These are the activations of a small neural network, seen along a few directions. Each row is one input.
In each table, some parts of the input vary, and every possible input appears once, in random order.
A made-up example of a description, with smaller parts first: one of 2 separate values, together with either a single point or one of 9 places around a ring or (one of 4 places along a line, together with one of 8 places around a ring).
Shared parts are said once, and a part with two or three values counts as separate values.

Other details of the inputs vary at random and push rows far along two fixed directions, the same in every table; ignore that.

Table:
row 1: [ -58  -76   19   -4   57  111  -44  -39 -111   34  -32]
row 2: [ 34  54 -20  -7 -26 -74  80  56 104 -20  15]
row 3: [-56 -68 -51 -35 104  28  41  63  55  22   0]
row 4: [ 30  45 -23 -10 -24 -76  70  48  98 -24  21]
row 5: [  57   81    9   20  -61  -36 -115  -65  -32  -46   24]
row 6: [ 60  83  13  37 -70 -16 -95 -70 -30 -52  11]
row 7: [ 55  85  14  29 -62 -32 -99 -73 -31 -51  19]
row 8: [ 61  87  12  35 -72 -17 -89 -71 -31 -49  13]
row 9: [ -71  -89   22  -13   75  105  -52  -39 -117   38  -29]
row 10: [ -38  -57   46  -15   11   49  -24  -37 -113   35  -22]
row 11: [-68 -89 -49 -32 112  49  45  75  50  28  -1]
row 12: [ 58  74  43  17 -92 -53 -63 -65 -52 -32  13]
row 13: [ 30  36 -19   4 -24 -67  58  48 100 -18  27]
row 14: [ -1  12 -50   1  -3 -48  70  24 113  16  -8]
row 15: [-32 -48 -54 -21  73  33  56  62  65   9   2]
row 16: [-50 -63 -47 -12  86  54  66  66  63  15  -6]
row 17: [ 22  27 -23  -4 -18 -62  65  53  92 -20  22]
row 18: [ -21  -29   55    4   -1   44  -19  -37 -111   28  -28]
row 19: [ -61  -81   14  -20   68   90  -67  -30 -107   37  -20]
row 20: [ 36  58 -26  -9 -35 -80  74  46 101 -24  28]
row 21: [ 60  77  44  17 -99 -50 -58 -62 -50 -35  12]
row 22: [ 25  32 -21  -4 -27 -61  68  56  93 -24  22]
row 23: [-21 -38  52   2 -13  48 -23 -21 -97  20 -25]
row 24: [  62   84   50   21 -100  -44  -54  -58  -53  -30    4]
row 25: [-60 -90 -52 -30  98  59  44  81  46  24   4]
row 26: [ -37  -51   53  -12    8   61  -12  -27 -114   40  -32]
row 27: [ 31  45 -24  -9 -20 -81  63  43  98 -23  23]
row 28: [-29 -38 -44   0  23 -10  71  38  95  28 -21]
row 29: [-26 -28 -43  -6  25 -22  69  27  92  29 -22]
row 30: [ 40  52 -16  16 -27 -73  66  52 107 -21  21]
row 31: [ 60  75  49  42 -97 -34 -57 -47 -53 -34   5]
row 32: [  61   76    5   21  -70  -25 -111  -56  -34  -48   28]
row 33: [ -39  -60   51  -10   15   54  -26  -40 -110   43  -21]
row 34: [ 42  66 -21   8 -27 -81  78  52 104 -24  17]
row 35: [ -37  -57   56    0   21   58  -19  -36 -115   47  -31]
row 36: [-49 -77 -51 -19  86  61  59  73  53  18  -2]
row 37: [ 46  67 -17  11 -27 -89  65  41 109 -22  20]
row 38: [ 62  80  51  33 -86 -49 -58 -65 -49 -24   6]
row 39: [ -33  -44   52    1   10   57  -12  -29 -115   38  -30]
row 40: [  50   70   20   37 -100  -46  -76  -94  -23  -15  -13]
row 41: [ 65  78   7  29 -75 -14 -96 -63 -34 -48  19]
row 42: [ -54  -83   12  -17   55  101  -68  -25 -113   34  -16]
row 43: [-57 -63 -46 -26 104  31  58  56  58  17  -5]
row 44: [ -53  -83   14  -10   52  112  -51  -31 -113   34  -25]
row 45: [ -24  -42   53   -5    2   37  -34  -48 -103   32  -18]
row 46: [-48 -68 -54 -33  91  37  42  70  53  19   5]
row 47: [ 42  59 -20   0 -30 -89  56  36 108 -23  29]
row 48: [-66 -80 -44 -22 107  50  59  66  54  20  -5]
Each input here is: one of 4 places along a line, together with either a single point or one of 5 places around a ring or one of 6 places around a ring.
The inputs of row 22 and row 4 match in every part but the place on the line of 4. If row 31 is changed in the same way as row 22 into row 4, which row does it become?
> row 34
Which other rows does row 10 become when the place on the line of 4 takes its other values? List them by row number.
> row 12, row 17, row 27
Which other rows does row 7 become when the place on the line of 4 takes its other values? List them by row number.
> row 9, row 43, row 48
A walk changes only the place on the ring of 6. It starts at row 10 and steps to row 33. List the rest of the walk in order.
> row 35, row 39, row 26, row 20
A walk changes only the place on the ring of 5. It starts at row 42 and steps to row 44. List the rest of the walk in order.
> row 1, row 9, row 19
A walk changes only the place on the ring of 5. It starts at row 41 and steps to row 8. List the rest of the walk in order.
> row 7, row 5, row 32
